Each row below holds a small network's activations on one input, seen along a few directions.
In each table, some parts of the input vary, and every possible input appears once, in random order.
A made-up example of a description, with smaller parts first: one of 4 places along a line, together with either a single point or one of 9 places along a line or (one of 3 separate values, together with one of 5 places around a ring).
Shared parts are said once, and a part with two or three values counts as separate values.

Other details of the inputs shift rows strongly along three fixed directions, in all tables alike. That doesn't count.
These rows show it; all are for the same input, with only those details redrawn:
[ -6  25   9 -22  18 -12  -8  23 -24   4 -13]
[  4  14   4 -23   3 -15   6  12  -6  12 -20]
[ -4  -8 -23  11   3  -5  16  -3  -9  18 -20]
[-14 -17 -30  29 -15  16   0 -18  10   1   3]
[-10  22   5 -14  16  -7 -11  20 -22   1  -8]
[  0  11   7 -17 -24   3 -12  -2  27  -8   2]
[ -2   6   3 -10 -29   8 -13  -7  32 -10   7]
[-20  10 -12  11  24   2 -11  13 -35   3  -4]

Rows:
R1: [  4 -10   2  -9 -18  13 -12   1  37 -13  12]
R2: [ 17   6  13 -32  18  -9  11  21  -3  15 -21]
R3: [-17   0  -9  15  17  -3 -15   7 -33   4  -1]
R4: [-14  16  23 -14  18 -20  -7  18 -28   2  -2]
R5: [  1 -15  -9  14  16  -6  19   8 -12   8 -23]
R6: [-18   5  -6   0  11  20 -21  -5  -9 -16  18]
R7: [  0   5   7 -10 -27   8  -4  -9  23 -23   7]
R8: [ -5  -9 -24  12  -7   8   3  -9  -1  -2  -3]
R9: [  2  -9   7 -10 -10  18 -15  -7  38 -10  10]
R10: [ -3  18  33 -32   7  -4 -20   5 -10 -20  12]
R11: [-29   4 -10  16   0  16 -23  -2   0  -9  22]
R12: [-14  -9   2  12  32   6  -4   5 -35   2   5]
R13: [  0 -23 -14  14  14  -2  24   5  -8   9 -14]
R14: [  3 -20   4   3 -14 -12  21  -5  19  23 -11]
R15: [ 10 -14 -22  -9 -16  -3  22 -11  14   8 -10]
R16: [  9  -3  11 -12 -24   6 -19   0  28  -9  10]
R17: [ 31  47  16  -5  18 -37  20  11 -13  20 -10]
R18: [  1  -7  19 -11  -9  14  -8  -6  33 -17  10]
R19: [ 47  16 -14  18  -8 -24  35 -17   7  12 -16]
R20: [ 19   4  21 -36  -9  -1  -3   8  16   6   0]
R21: [  9  19  15 -35 -13 -12  -1   9  16   3 -14]
R22: [  1   5  14 -24 -16   7   0 -13  23 -17   7]
R23: [ -7 -16 -13  13  20  -7  12  10  -5  27 -19]
R24: [-11  23  16 -14  15 -10  -3  19 -25  -5  -9]
R25: [-14  -5  -6  18   6  20 -28   8   4 -18  13]
R26: [-11  -8   7  14   4  23 -15  -1 -10 -15  25]
R27: [-12  -2 -11   7  23   7 -10   3 -40   0   7]
R28: [ 14 -14  -2  -6 -19 -16  22 -13   7   5 -18]
R29: [ -4  -4  15  -7 -21   4 -19   0  33   2  16]
R30: [ 13  10  10 -31   2 -23   2  12 -14   8 -20]
R31: [-19   4  -4   7   2  15 -10   0 -13 -25  21]
R32: [ 12   9  25 -28 -11 -11 -11  15  17   9  -8]
R33: [  7  -6   9 -16 -22   8 -15   1  27  -8  18]
R34: [ -3 -26 -14  13   2  14  -3 -14   5   9   7]
R35: [-31   4  -1  18  -1  13 -14  -3  -2 -15  20]
R36: [-11 -24 -21  34  -3  16  -5  -6  16   6  -1]
R37: [ 13  -7  -5 -15 -10  -3  33 -11   6   7 -16]
R38: [ 22  17 -19  48  -2  -6  14 -18  -1   7   3]
R39: [-19 -25 -11  35  -1  11   7  -7  17   5   2]
R40: [ 42   9 -10  13   4 -14  33 -28  11  13  -6]
R41: [ -2  16  20 -26  19 -18  -3  20 -36  -8  -1]
R42: [ -7  25  35 -23   0 -11 -23  16 -11 -16   5]
R43: [-11  -4   8  10  11  22 -11   6  -2 -18  15]
R44: [-13 -10   3  14  -4  16 -16   1  -3 -18  26]
R45: [-13 -27 -15  40  -7  15   5 -10  17   0  -1]
R46: [-14  -5 -10   6  26   4 -13  -2 -36   1   6]
R47: [ 47  16  -9   9   0 -16  39 -19   4  15  -8]
R48: [  4  -1   6 -20 -23   2 -14  -5  18 -14  15]
R49: [ -8 -14 -16  10   8 -15  12  -2 -17  26 -14]
R50: [-13  -8  -4  22  20   2  -6  11 -34  -2   2]
R51: [ 13 -11 -17 -12 -12   3  23 -13  11  11 -12]
R52: [-10   1   8   2   2  12 -12  -4 -17 -19  19]
R53: [ 47  13 -14  11  -6 -24  41 -16   6  13  -8]
R54: [ -2 -22  -9  24   5  -6  18  -1 -11  21 -16]
The inputs of R12 and R50 match in every part but one. If R9 is changed in the same way as R12 into R50, which row does it become? -> R25
The inputs of R35 and R24 match in every part but one. If R11 is changed in the same way as R35 into R24, which row does it become? -> R21
Describe the family of inputs behind these rows. -> one of 6 places along a line, together with either a single point or (one of 2 separate values, together with one of 4 places along a line)
Which other rows does R26 become when the place on the line of 4 takes its other values? List them by row number. -> R37, R43, R52
Which other rows does R2 become when the choice among 2 separate values takes its other values? List them by row number. -> R43

Rows:
R55: [  3  -4 -22  28   3   2   0  -9  -9   9   3]
R56: [ 17 -10   3 -57 -36   0  21 -18  20  -8  -9]
R57: [ -5  11   6  23  -1  24 -21   1   6 -29  30]
R58: [ 15   1  14 -41 -29 -10   6  -1  48  11 -18]
R59: [-29   9  14   3  -6  14 -35   8   5 -31  20]
R60: [13  8 13 -1 -6  7 -5 -3 15 -9 20]
R61: [-23 -14 -10  18 -19  28 -31 -12  26 -17  27]
R62: [  8   9  -2   9  -4 -10  19   1  -6   8 -12]
R63: [ 10   7 -19  11  14 -13  19  -1 -12  21 -19]
R64: [ -2 -15 -19  40 -14   6   4 -22   3   0  11]
R65: [  7 -26 -23   0 -20  -6  24  -9  29  20 -27]
R66: [ -1   6  16 -22  36 -12   6  33 -32   8 -21]
R67: [ 12  25  -5  -7  34 -26  17  25 -37  21 -29]
R68: [-11  -1 -13  35  -6   8  -5 -11  -5  -5  20]
R69: [-17  15  30 -16  39   6 -38  33 -38 -18  17]
R70: [ -2  -2  10 -17  42 -17  10  27 -39  17 -21]
R71: [  1  17   4   4  11 -14   7   3 -16   6  -7]
R72: [-29   1  11   7  -1  14 -39   5  -5 -22  28]
R73: [ 27 -31 -22  25  -6  -6  37 -24  10  23 -15]
R74: [-18   4  15  -3  22  14 -22  16 -13 -14  12]
R75: [ 31  29  25 -41 -16 -21   1   7  28   5  -9]
R76: [-15 -28 -31  28  13   6   3  -2 -21  20 -10]
R77: [ -2 -14   7 -10 -28  -2   2 -11  32   2  -2]
R78: [-15 -15 -11  10  10  -6  13  -2 -14  17 -19]
R79: [  0 -17 -35  16 -14  18  15 -40 -12 -19  17]
R80: [ 27  32  45 -42 -18  -3 -10   5  38 -16  11]
The inputs of R55 and R76 match in every part but one. If R68 is changed in the same way as R55 into R76, which row does it become? -> R77
Describe the family of inputs behind these rows. -> one of 2 separate values, together with either a single point or (one of 3 separate values, together with one of 4 places along a line)
A walk changes only the place on the line of 4. It starts at R55 and steps to R75. List the rest of the walk in order. -> R63, R67
A walk changes only the place on the line of 4. It starts at R65 and steps to R58. List the rest of the walk in order. -> R61, R76
